These are the activations of a small neural network, seen along a few directions. Each row is one input.
In each table, some parts of the input vary, and every possible input appears once, in random order.
Descriptions start from the smaller parts, as in this example, which fits no table here: one of 8 places around a ring, together with either a single point or one of 11 places along a line or (one of 2 separate values, together with one of 6 places along a line).
Shared parts are said once, and a part with two or three values counts as separate values.
(in the rows, 100 means zero)

Other details of the inputs vary at random and push rows far along two fixed directions, the same in every table; ignore that.

A family of inputs:
r1: 138  36 137 129 121 104 118 148  57  68 106
r2: 115 106  97  85 126  85 135  68 126 129  73
r3:  72 119  80  97  59 106  52  88 147 106  92
r4:  91  95  97  92 103  68  86  85 106 109  73
r5: 146  81 110  66 164 106 138 125  51 121 115
r6:  86  84 108  78 118  84 139  97  98  95  87
r7:  55 163  87  94 103  81  84  47 151 118  75
r8:  76 130  92  99 116  91 100  69 145 125  80
r9:  95 123 102 133  48 109  72 109 115  67 130
r10: 117  64 114  98 136  69 148 117  73 100  79
r11:  97  75 123  75 150  91 150  90  92  99  72
r12:  67 110  95  72  89  83  84  65 126 101  79
r13:  71 120  82  61 142  70 151  71 136 145  47
r14: 116  63 120 144  57 148  62 157  96  54 137
r15:  94 127  70 111  42 123  11 130  85  80 150
r16: 177  55 141 132  98 127 136 135  61  55 124
r17:  96 117  92  83 140  73 158  73 127 136  72
r18:  71 128  52 138  33 136   2  92  97  80 158
r19:  52 140  97  98  47 110  54  86  87 143 119
r20: 168  62 104 116 108 136 119 147  22  67 131
Each input here is: either a single point or one of 4 places along a line or (one of 3 separate values, together with one of 5 places along a line).
What sort of input is r20?
Answer: one of 4 places along a line
A walk changes only the place on the line of 4. It starts at r18 and steps to r20. List the rest of the walk in order.
Answer: r15, r5

A family of inputs:
r21:  68 117 113 104  59 115  75 104  92 112 111
r22:  98 104  80 122  67  97  69 107  95  96 113
r23: 104  94  95 136  77 109  67 101  85  89 122
r24: 103 113 105  84 136  80 138  88 126 128  74
r25:  98  96  78  99  78 113  60 123  95  94 119
r26: 107 107  94  62 138  71 119  82  87 128  77
r27:  86 139  79  91  94  99  92  67 116 102 108
r28:  92  88 109 131  76  98  79  97 113  83 104
r29: 120 112  84  88 108 103 120  84 104 113  92
r30:  68 118  98  84  75  96  99  91 103 137  93
r31: 154  79 117 114 114 131 130 119  63  77 113
r32:  87 115  98  87 131  83 142  82 123 114  81
r33:  99 136  87 107  64 110  55  89 120  97 123
r34:  95 136  84  98  94 102  77  96 118 118 111
r35: 111 111  92 112  83 123  80  85 107  95 118
r36:  79 121 101 100  97  68  91  80 128 111  79
r37: 159  57 125 113 155 103 167 124  34  92  88
r38: 101  89 101 101 108  77 126  95 109 105  74
r39: 104  98  96  99 111  97 127 104 123 114  85
r40:  69 125 110  82  85  89  96  87 103 140  96
r41: 101 102 105 119  78 115  86  87 128  87 109
r42: 174  28 133 113 140 138 141 168  20  65 122
r43: 130  66 130 114 130  95 150 115  75  83  78
r44: 100  90  93 108  76 111  56 103  85  86 121
r45:  76 107 100 100  59  88  48 101 123  87 105
r46: 138  72 111  89 133 104 116 133  63 100 110
r47: 112  95 114 100 133 103 144 105 106 106  79
r48: 100  85  92 112  87 123  55 117  88  88 127
r49: 120  53 125 127  80 134  79 157  78  50 126
r50:  84  78 104 108  88 112  68 111 115  86 109
r51:  72 112  94  78 107  80  82  90 133 116  82
r52:  83  98 102  60 149  62 151  69 103 113  58
r53:  73 130  77 100 100  76  90  72 101 108  98
r54: 129  69 112 123  68 131  64 144  52  54 137
r55:  95 117 102  85 125  85 140  68 120 103  82
r56:  78 109 115  73 122  85 149  83  81 135  87
r57:  97  83  99  81 107  81 115  98 106 103  74
r58:  88 111  82  64 151  82 127  83  89 121  84
r59:  78 101 116 107  67 115  86 100  90 118 116
r60:  91 126 101 112  59 103  61  92 138  88 114
r61:  86  81 105 105  79 100  71  99 110  83 101
r62:  58 113  88  81 106  84  89  85 128 100  90
r63:  95  97 105 125  82 117  85 105 127  94 112
r64:  87  99 104  62 150  69 144  72 104 119  44
r65: 172  33 119  95 133 110 155 146  31  83 105
r66: 108 115  89  83 144  95 147  88  92 118  95
r67:  97 104  90  64 145  76 135  78  77 114  81
r68:  90 127  87 104  94  77  76  86 103 116  99
r69: 113 101 100  95 105  98 126  89 122 104  84
r70:  62 123  93 101  95  70  97  71 125  98  85
r71: 144  77 114 146  69 155  77 157  65  58 150
r72: 103 114  77 115  69 121  72 116 111 100 124
r73:  75 135  94 117  53 113  53  84 140  81 107
r74: 109 104  92 121  90 127  83 104 102 100 122
r75:  84  87  91  98  80 102  72 116 121  92 101
The inputs of r50 and r51 match in every part but one. If r63 is changed in the same way as r50 into r51, which row does it become?
Answer: r24
What do these inputs look like to the network?
Answer: one of 5 separate values, together with either a single point or (one of 2 separate values, together with one of 5 places around a ring)
A walk changes only the place on the ring of 5. It starts at r65 and steps to r22. List the rest of the walk in order.
Answer: r29, r72, r25
Which other rows does r68 become when the place on the ring of 5 takes its other values? List them by row number.
Answer: r26, r33, r34, r46
Which other rows agree with r42 in the choice among 5 separate values? List them by row number.
Answer: r21, r31, r37, r43, r47, r49, r54, r64, r71, r73
Which other rows agree with r55 in the choice among 5 separate values? List them by row number.
Answer: r27, r32, r52, r53, r56, r58, r62, r66, r67, r70
Which other rows does r50 become when the choice among 2 separate values takes its other values? List them by row number.
Answer: r48

A family of inputs:
r76:  62 144  68 111  89  79  59  59 151 103  80
r77: 103  68 122 127  71 105  76 126  63  82 123
r78:  65 148  69 103  82  70  67  65 153  97  84
r79:  99 111 117  90 131 106 158  89 108 127  87
r80: 109 103 118 109 116 107 143  97 105 130  87
r81:  88  84 102 111  40 108  42 136  91  70 125
r82:  46 129  92  82  77  62  73  73 113 120  87
r83: 145  69 123 131  92 123 117 111  93  75 109
r84:  63 179  30  76  89 104  55  54  95 152 116
r85: 105  55 134 133  53 128  67 150  54  46 152
r86: 114  59 121  67 153  95 156 115  64 102  74
r87:  48 134  65  77  92  89  52  74 155 109  93
r88: 126 134  77  66 141 105  99  87  59 138 108
r89: 122  73 112 151  61 136  63 144  93  23 150
r90: 121  53 118  78 148  90 148 114  63 116  66
r91: 145  82 120  94 131  94 169  92  98 102  78
r92: 129  72 102  69 162  74 160 105  95 117  67
r93: 127  74 124 145  44 150  68 133  98  36 152
r94: 125  71  98  79 164  83 145  99  96 123  67
r95:  58 157  90 100  64  92  84  75 151 133  96
What do these inputs look like to the network?
Answer: either one of 2 separate values or (one of 3 separate values, together with one of 6 places along a line)
Which other rows does r79 become when the place on the line of 6 takes its other values? List them by row number.
Answer: r85, r86, r87, r89, r93
List by row number the other inputs of the same sort as r84.
Answer: r88
